[[ 22  57 -26  -1 -10  39  44  -3 -18   2  32 -35 -28  29]
 [ 22  -8 -18  22 -17  38  30  -2  65  -8  38  12  18   2]
 [ 37  39 -19  19 -11  47  52  -3   7  -5  38 -23 -17  30]
 [ 33 -54  30   5  12 -43 -44   5  21  -1 -30  33  26 -28]
 [ 22  12 -18  26 -16  48  43  -1  36  -5  45  -2  -1  16]] out 16

[[ 35  30 -39 -47 -43 -31 -42  19]
 [-18 -32  36  27  31  41  25  -8]
 [-27 -23  20  31  24  22  29 -27]
 [ 37  26 -37 -46 -42 -27 -42  19]
 [-19 -32  34  27  30  44  24  -8]
 [-17 -34  31  28  27  33  24 -19]
 [-19 -33  30  27  26  33  26 -20]
 [-18  33  32   3  41  42  11  79]
 [ 36 -23  13 -19 -11  31 -25   4]
 [ 15 -29 -34  -5 -37 -46 -12 -78]
 [ 17  39 -35 -31 -27 -41 -23  31]
 [ 35 -29  33 -22   3  63 -29  34]] out 34

[[ 17  87  40  70  76 -88  18  52 -84 -21 -73 -13  74  61  57]
 [  3  65 -59 -74 -66 -16  59   0 -70  14  16  82  46  59 -88]
 [-47 -74   6  57  37 -89  80 -52 -12  83 -43  78  78  45  71]
 [ 76  -5  62  91  16   2  26 -80 -34 -85 -71  14 -13  31  42]
 [ 29  48  45  32 -26  89 -68 -29  91 -32  62  42   9  22 -76]] out -76

[[-21   3  42 -33 -22   8  -8  31  18  17  34  26  -5 -26 -32   3]
 [-10  19  40 -40 -43  18   0   3   2  10  14  -9 -19 -11 -55 -14]
 [ 19  24 -34  46 -56   6 -17 -22  50 -11  27  16 -34 -77  -9   3]
 [ -7  22  40 -10 -38  -1 -18  -9   9  29  49  10 -18 -42 -14  -7]
 [ 12  -4 -20  38 -25  -1  -4  13  46  -8  19  39  -2 -59  -8  30]
 [-39   3  -2  40 -11 -29 -21  20  35  12  11  49  -9 -49 -17  24]
 [-18  37   9  -6 -13 -11 -20 -20  18  28  28  11  -5 -64   4  -9]
 [  4   1 -13  37 -23  -5 -19  30  25   4   9  59 -11 -47   1  49]
 [-54  27  -4  16 -50 -35  15 -17  47   7  16  21 -23 -61  12  10]
 [ -1  24 -21  51 -51  -9 -13 -21  46  -1  31  25 -36 -74  -7   6]
 [-34  10 -11  70 -10 -37 -28   4  32  16   9  43 -14 -51  -7  18]] out 18

[[-24 -42 -25  23  45  34  19  43 -38 -46  45]
 [  1 -24 -46  50  38  43  55  33 -11 -49  41]
 [-23 -37 -35  30  44  35  31  40 -38 -48  50]
 [-23 -38 -32  28  42  35  29  39 -36 -49  47]
 [ 43 -76  56 -11  50  38 -51  60  28 -24 -36]
 [ 34  16  55 -49 -37 -36 -61 -25  39  45 -59]] out -59
---
((-23, -13, 44, 1, -5, 84), (57, 14, -15, 25, 47, 25), (62, -63, -36, 22, 30, 0)) Answer: 25
((4, 65, -69, -34, 2), (2, 3, -3, 4, -5), (29, -62, -41, 41, -6)) Answer: -3
((-3, 11, 73, -47, -17, 29, 38), (-5, 7, -9, -10, 3, 4, -1), (-18, 37, -66, -42, 25, -17, -14)) Answer: 3
((15, -19, -8, -22), (-17, 11, -44, -55), (1, 28, -33, -89)) Answer: 11
((33, 16, 24, -28, -51, -17, 34), (-17, -9, -30, 8, 30, 54, -39), (11, -1, -21, -5, 7, 66, -41)) Answer: 30
((-6, -88, -81, 58, 89, -28), (-11, 18, 46, 62, 84, 66), (-74, 48, -83, 77, -9, 17)) Answer: 62
((4, 6, 33, -35, -12, -12), (61, -63, 67, 19, -67, -69), (26, -26, 27, -25, -46, -47)) Answer: 19
---
-0.741,-0.699,-1.445,1.033,-1.859,-1.387 Out: -0.741, -1.387
-0.097,1.444,-1.310,1.634,-1.559 Out: -0.097, -1.559
-9.6,3.0,18.8,-2.5,6.5,1.2,-11.6 Out: -9.6, -11.6
-14.60,0.82,12.50,15.40,-7.69 Out: -14.60, -7.69
13.2,-6.0,-14.0,6.2,-14.9,-4.3 Out: 13.2, -4.3
13.9,-19.0,-8.1,-12.8,6.1,-6.8,-16.9 Out: 13.9, -16.9
---
Input: [-42   5 -15  72]
Output: 5

Input:
[[ 26  -6  78 -64]
 [ -8  83  34  59]]
Output: 83

Input:
[[-42 -42  20  29]
 [-66  29 -67  -9]]
Output: 29

Input:
[[-10 -14  12  27]
 [-17 -14 -67  19]]
Output: -14

Input:
[[-67  60  27  49]
 [ 67 -55  62 -12]
 [-91 -49  46 -46]]
Output: -49

Input:
[[ 42  91  12 -24]
 [ -7   3   4 -12]
 [-63 -32  -8  42]]
Output: -32
---
[[-32 -18  19  24 -45 -61]
 [-38 -10  64  24  22 -72]
 [ 20 -84  -8 -12  -5  15]] >> 24

[ 56 -58 -38 -73  46] >> -38

[ -8  29 -73  23  18 -32] >> 23

[[  5  55  -7 -19  27]
 [ 56  24  18 -35 -65]
 [ 25  63 -18  10   8]] >> -7

[ 59  36  30 -67  17  23] >> -67

[-36  -6 -25 -16 -72 -40] >> -16

[[ 79  48  74  27]
 [ 23 -37   4 -12]] >> 48
---
array([[ 78,   3, -37,  -9, -16,  10,   4],
       [ 29, -18,  -2,   7, -38, -23,  10],
       [-36,   9,  -7,   9,   3, -33,  -9]]) result: -7

array([[-27, -14,  -4, -84, -27],
       [-17,   6,  43,  47,  13]]) result: 43

array([[-55,  19, -15,   8,  20,  38],
       [ 26,  -5,  19, -89,   6,  -3]]) result: 19

array([[ -5, -45, -56,  60,  50, -38, -18],
       [ -1,  10, -56, -68,  26, -82,  29],
       [ 46,  73, -50,  11,  -5, -51,  12]]) result: -50

array([ 77, -26,  14,  17, -44,  56, -40]) result: 14

array([-68,  24,  13,  -6]) result: 13

array([  4, -62, -76, -24]) result: -76
